A small network was trained on invented records. Each row is its activation on one of them, seen along a few directions.
Each row is followed by the record's values for the fields FATON, MUF, MODO, GAFID.
A field that a record lacks is written missing.
Other fields move the rows too, some of them a lot.
(in the rows, 500 means zero)
Random noise pushes rows far along 15 fixed directions. That doesn't count. These rows show it; they differ only by the noise:
[593 521 465 356 114 475 620 378 638 366 520 660 595 594 545 429 597 678
 430 449 381 687 571 445 717 247 546 581 298 619 376 830 271]
[598 501 512 453 299 628 356 295 452 402 550 726 489 212 575 512 811 475
 399 526 428 812 727 404 604 452 477 552 349 547 458 316 451]
[621 464 458 594 829 819 606 685 307 541 592 378 388 673 447 322 475 471
 565 416 555 464 456 439 341 533 613 314 485 782 438 442 261]
[479 486 466 594 613 535 657 436 623 582 517 330 401 430 470 541 210 335
 557 432 503 373 832 416 615 404 539 364 511 586 481 405 452]
[451 278 513 513 461 248 833 384 766 502 424 438 305 625 413 804 564 708
 503 411 536 486 518 418 451 585 447 373 489 377 250 727 362]
[505 677 465 635 387 324 566 458 554 497 514 582 455 510 528 410 478 502
 494 313 513 466 619 343 770 435 345 384 407 565 461 605 556]
[599 531 413 374 687 554 386 216 584 311 647 582 492 489 472 394 311 477
 291 673 417 336 627 473 410 408 453 410 548 373 735 441 419]
[535 536 397 569 576 340 333 344 549 460 496 377 439 399 554 604 202 615
 614 551 528 462 564 479 475 390 422 460 830 327 677 577 732]
[453 566 445 754 357 505 516 582 497 515 474 482 418 797 546 353 502 505
 503 438 650 395 399 464 672 588 565 527 463 356 384 741 401]
[607 541 468 457 332 473 493 538 381 598 545 502 466 423 657 551 542 713
 581 240 595 600 421 334 490 370 380 366 639 533 412 486 451]
[445 217 501 596 765 305 320 567 417 481 547 319 501 465 528 725 462 636
 561 621 444 536 560 504 225 743 348 622 576 312 468 300 572]
[380 521 600 470 492 605 629 542 512 667 460 511 444 453 494 409 455 219
 434 366 507 336 472 592 529 576 333 397 549 537 448 230 607]
[504 587 433 653 563 524 370 497 418 451 544 427 478 627 526 391 384 423
 407 513 352 433 682 603 559 516 501 428 471 526 592 387 536]
[450 455 588 464 597 646 576 604 455 541 459 553 513 436 485 384 542 369
 626 513 562 575 315 581 460 520 424 561 513 671 414 506 585]
[581 357 630 424 694 604 618 549 488 449 424 613 439 371 407 601 779 538
 582 436 554 689 364 568 350 593 394 416 468 703 287 461 569]
[570 420 441 534 368 392 331 527 427 349 586 545 639 605 629 539 631 758
 465 540 411 669 620 470 527 495 495 655 314 446 380 639 352]
[420 540 413 634 351 528 478 423 425 531 502 468 369 632 535 441 583 472
 425 534 320 579 630 573 536 571 532 468 528 513 540 509 527]

[410 614 545 488 487 253 285 447 484 286 567 690 647 547 522 337 570 435
 218 678 253 420 403 684 560 606 279 602 236 369 687 317 625]  (FATON veru; MUF missing; MODO missing; GAFID tino)
[438 564 521 373 744 588 464 385 429 427 626 794 520 341 527 318 664 379
 477 701 626 502 329 427 378 570 348 520 435 508 587 544 533]  (FATON bisom; MUF missing; MODO missing; GAFID missing)
[588 363 581 447 636 329 700 416 698 410 370 430 332 534 202 562 443 598
 537 467 372 627 233 464 396 455 414 443 600 651 576 541 534]  (FATON dobod; MUF missing; MODO missing; GAFID missing)
[662 532 498 635 543 581 452 564 582 491 404 416 529 538 450 623 443 536
 537 305 651 353 795 506 646 523 586 412 581 439 340 566 607]  (FATON dobod; MUF missing; MODO missing; GAFID missing)
[377 751 411 362 610 614 619 666 305 644 641 603 612 718 566 156 511 385
 384 437 397 177 501 579 455 584 360 349 478 686 572 592 561]  (FATON pubi; MUF veg; MODO pomen; GAFID tino)
[469 392 492 582 345 504 491 648 393 621 533 425 505 599 586 565 632 615
 511 403 507 465 499 424 423 656 458 574 533 400 378 460 473]  (FATON veru; MUF missing; MODO missing; GAFID tino)
[429 565 388 373 516 483 602 475 386 603 593 436 429 473 519 298 354 531
 614 595 364 594 287 395 374 361 463 515 678 689 752 591 472]  (FATON pubi; MUF veg; MODO vuta; GAFID missing)
[543 562 507 553 280 409 467 565 416 554 449 489 446 579 575 578 621 637
 418 262 467 492 425 558 518 547 397 337 588 426 422 402 587]  (FATON bisom; MUF missing; MODO missing; GAFID zovi)
[301 458 655 342 432 519 819 691 473 670 480 512 524 444 534 342 474 316
 626 441 437 577  95 591 464 417 317 543 413 810 430 392 496]  (FATON bisom; MUF missing; MODO missing; GAFID tino)
[422 455 457 522 310 461 604 576 470 585 551 444 581 546 536 458 524 525
 579 494 356 656 687 358 608 430 574 673 322 707 430 634 347]  (FATON veru; MUF missing; MODO missing; GAFID missing)
[573 450 532 477 728 345 310 548 520 339 500 464 554 471 416 382 274 530
 536 631 573 472 161 465 453 492 414 669 525 327 665 410 451]  (FATON pubi; MUF veg; MODO vuta; GAFID zovi)
[527 272 599 403 470 692 541 364 708 430 473 504 486 436 463 612 453 415
 448 690 697 447 355 570 406 455 673 618 499 247 432 435 307]  (FATON bisom; MUF missing; MODO missing; GAFID tino)
[479 433 519 497 558 459 624 673 493 523 451 374 549 730 495 635 506 616
 503 410 467 413 502 676 410 553 553 387 477 550 339 591 475]  (FATON dobod; MUF missing; MODO missing; GAFID zovi)
[532 423 457 416 661 738 532 557 474 492 509 427 558 521 467 517 468 469
 569 607 487 488 662 616 402 498 706 514 508 604 455 591 429]  (FATON pubi; MUF vofu; MODO pomen; GAFID zovi)
[617 377 550 470 723 439 382 501 506 464 584 561 514 415 419 529 567 558
 386 433 650 336 466 243 355 717 281 516 527 262 489 259 455]  (FATON dobod; MUF missing; MODO missing; GAFID missing)
[429 444 529 517 361 268 513 404 569 573 485 478 446 309 580 727 515 570
 562 460 564 608 536 373 538 465 424 516 520 366 459 434 518]  (FATON bisom; MUF missing; MODO missing; GAFID missing)
[659 452 545 269 524 338 416 491 554 313 535 602 682 512 448 496 532 741
 408 495 434 483 272 504 381 436 334 553 508 441 573 541 527]  (FATON bisom; MUF missing; MODO missing; GAFID zovi)
[549 472 455 397 319 620 614 464 590 578 406 506 459 527 353 457 624 548
 446 456 470 407 560 471 486 647 534 565 761 433 493 654 648]  (FATON pubi; MUF vofu; MODO vuta; GAFID zovi)
[487 549 605 685 736 344 493 636 551 344 366 558 578 530 401 518 536 476
 697 527 549 648 439 653 648 503 473 553 298 732 379 745 721]  (FATON dobod; MUF missing; MODO missing; GAFID missing)
[290 571 542 613 466 342 385 488 487 461 464 519 557 586 555 459 443 333
 455 655 353 545 495 736 595 516 468 603 356 486 587 470 630]  (FATON dobod; MUF missing; MODO missing; GAFID missing)
[590 483 618 660 621 527 287 584 562 364 406 557 577 412 553 677 556 447
 500 474 847 393 509 635 641 599 570 508 353 200 272 385 545]  (FATON bisom; MUF missing; MODO missing; GAFID missing)
[492 583 461 611 415 516 542 463 527 557 426 394 397 577 539 644 464 493
 473 422 477 418 657 664 567 485 622 304 593 463 474 486 586]  (FATON bisom; MUF missing; MODO missing; GAFID zovi)
[369 589 443 552 660 420 614 700 393 570 573 502 632 551 604 414 492 527
 689 506 551 419 568 468 522 556 418 517 425 684 401 788 620]  (FATON bisom; MUF missing; MODO missing; GAFID zovi)
[507 634 427 688 486 718 483 625 312 635 539 499 493 482 519 323 647 386
 594 429 527 525 763 370 624 599 587 529 483 705 462 549 590]  (FATON bisom; MUF missing; MODO missing; GAFID missing)
[568 485 488 550 281 622 497 578 372 613 480 377 415 529 515 445 553 518
 476 328 346 621 473 465 485 482 502 468 584 637 521 257 475]  (FATON pubi; MUF veg; MODO pomen; GAFID tino)
[475 330 558 646 554 426 537 531 588 541 360 283 386 406 355 641 370 461
 716 571 487 683 416 505 474 477 608 623 591 564 536 462 599]  (FATON pubi; MUF veg; MODO vuta; GAFID tino)
[709 415 498 561 726 692 516 558 481 422 434 359 410 631 387 711 592 607
 432 403 487 428 668 702 353 586 689 228 533 561 367 384 482]  (FATON bisom; MUF missing; MODO missing; GAFID zovi)
[510 472 494 361 566 651 535 559 452 538 540 412 562 546 595 566 366 506
 490 483 510 394 534 654 383 400 591 374 553 526 457 431 379]  (FATON veru; MUF missing; MODO missing; GAFID zovi)
[231 559 519 465 447 504 585 598 478 567 598 571 654 737 676 363 413 322
 425 613 540 289 425 647 545 491 531 562 247 449 434 627 311]  (FATON veru; MUF missing; MODO missing; GAFID missing)
[797 449 492 547 423 524 289 537 477 410 491 490 521 617 365 479 605 716
 337 285 437 447 562 373 478 620 417 518 597 386 499 375 519]  (FATON veru; MUF missing; MODO missing; GAFID tino)
[761 597 564 424 666 395 323 545 502 316 462 503 633 425 444 530 353 661
 516 366 474 531 402 600 508 291 400 386 551 619 591 417 655]  (FATON bisom; MUF missing; MODO missing; GAFID missing)
[327 652 441 521 409 152 554 301 511 510 627 610 425 548 598 528 543 506
 287 498 312 435 643 438 557 506 311 308 324 440 623 444 472]  (FATON bisom; MUF missing; MODO missing; GAFID missing)
[598 563 549 699 643 338 458 483 633 317 379 593 490 562 365 600 586 606
 558 487 644 498 456 536 604 544 482 450 456 473 424 782 742]  (FATON dobod; MUF missing; MODO missing; GAFID tino)
[425 320 458 469 457 729 555 507 418 525 536 488 429 719 516 459 687 523
 456 651 440 573 430 574 294 662 642 599 511 461 421 604 285]  (FATON dobod; MUF missing; MODO missing; GAFID zovi)
[276 569 476 599 672 487 540 530 359 640 568 527 407 372 684 600 608 350
 553 564 635 428 615 554 454 669 481 342 416 437 416 386 533]  (FATON pubi; MUF vofu; MODO vuta; GAFID missing)

Which values does each new row have?
[593 537 487 576 634 510 409 617 510 448 483 419 617 457 498 535 362 523
 580 472 585 363 629 531 554 498 538 502 533 487 481 522 654]  (FATON pubi; MUF vofu; MODO vuta; GAFID zovi)
[417 578 540 517 509 274 459 413 530 455 499 536 492 427 580 635 459 469
 432 485 417 519 550 615 558 430 384 357 390 470 534 351 574]  (FATON dobod; MUF missing; MODO missing; GAFID missing)
[255 335 545 556 216 362 473 542 445 675 576 501 615 458 723 672 611 488
 546 521 475 609 669 414 489 568 435 727 328 403 341 458 434]  (FATON veru; MUF missing; MODO missing; GAFID tino)
[448 572 464 411 666 543 474 391 571 413 518 612 571 473 515 514 480 420
 421 658 487 307 690 680 477 560 487 451 511 413 534 611 661]  (FATON pubi; MUF veg; MODO vuta; GAFID missing)
[416 563 490 575 551 642 584 514 500 481 506 494 498 634 560 433 445 404
 557 638 582 446 440 677 507 425 677 456 437 574 478 703 476]  (FATON bisom; MUF missing; MODO missing; GAFID tino)
[529 518 514 578 461 599 608 474 654 559 416 356 421 457 422 457 232 372
 618 461 639 399 441 436 623 344 621 494 646 488 554 524 517]  (FATON dobod; MUF missing; MODO missing; GAFID tino)
[463 331 460 487 444 412 687 604 544 636 422 237 428 553 406 594 397 601
 663 442 376 618 514 415 464 496 586 593 601 622 456 562 402]  (FATON pubi; MUF veg; MODO pomen; GAFID zovi)
[653 515 562 534 606 470 458 701 460 367 400 536 577 623 353 419 639 633
 557 426 485 569 274 614 528 580 447 553 456 645 427 608 646]  (FATON bisom; MUF missing; MODO missing; GAFID zovi)
[546 523 305 366 619 610 583 372 410 569 628 446 425 516 433 401 455 614
 529 571 320 501 705 341 298 472 511 407 776 683 706 691 545]  (FATON bisom; MUF missing; MODO missing; GAFID zovi)
[542 439 597 547 426 535 404 608 497 442 474 608 602 490 556 505 633 515
 510 474 740 527 364 466 590 565 511 651 344 347 288 506 388]  (FATON bisom; MUF missing; MODO missing; GAFID zovi)
[465 469 539 288 342 594 799 657 459 705 456 521 488 642 410 418 726 520
 398 260 372 401 416 530 416 656 354 410 575 661 338 479 521]  (FATON bisom; MUF missing; MODO missing; GAFID zovi)
[543 339 628 487 632 799 679 602 616 533 306 460 450 407 351 649 633 343
 608 468 651 535 575 664 504 607 696 501 479 614 212 483 515]  (FATON pubi; MUF veg; MODO pomen; GAFID missing)
[794 674 504 528 504 671 235 451 392 236 484 591 521 480 530 399 512 586
 465 491 516 742 363 622 607 203 700 383 404 652 597 449 372]  (FATON veru; MUF missing; MODO missing; GAFID zovi)
[670 685 403 580 507 469 387 443 430 415 566 512 459 501 463 373 487 565
 387 389 429 480 622 348 609 447 486 349 501 535 655 405 486]  (FATON bisom; MUF missing; MODO missing; GAFID zovi)
[384 428 518 440 769 309 645 390 620 501 586 614 500 347 370 483 529 425
 476 594 409 342 641 335 387 713 148 521 488 527 560 497 752]  (FATON bisom; MUF missing; MODO missing; GAFID tino)
[661 618 485 520 470 250 390 483 593 367 473 539 578 411 498 550 398 667
 510 347 542 489 546 394 702 373 378 459 472 443 507 556 586]  (FATON pubi; MUF veg; MODO pomen; GAFID missing)
[549 454 445 554 446 358 240 401 544 314 458 443 584 601 473 576 424 658
 477 680 321 626 588 637 498 465 563 686 563 378 634 639 616]  (FATON dobod; MUF missing; MODO missing; GAFID missing)
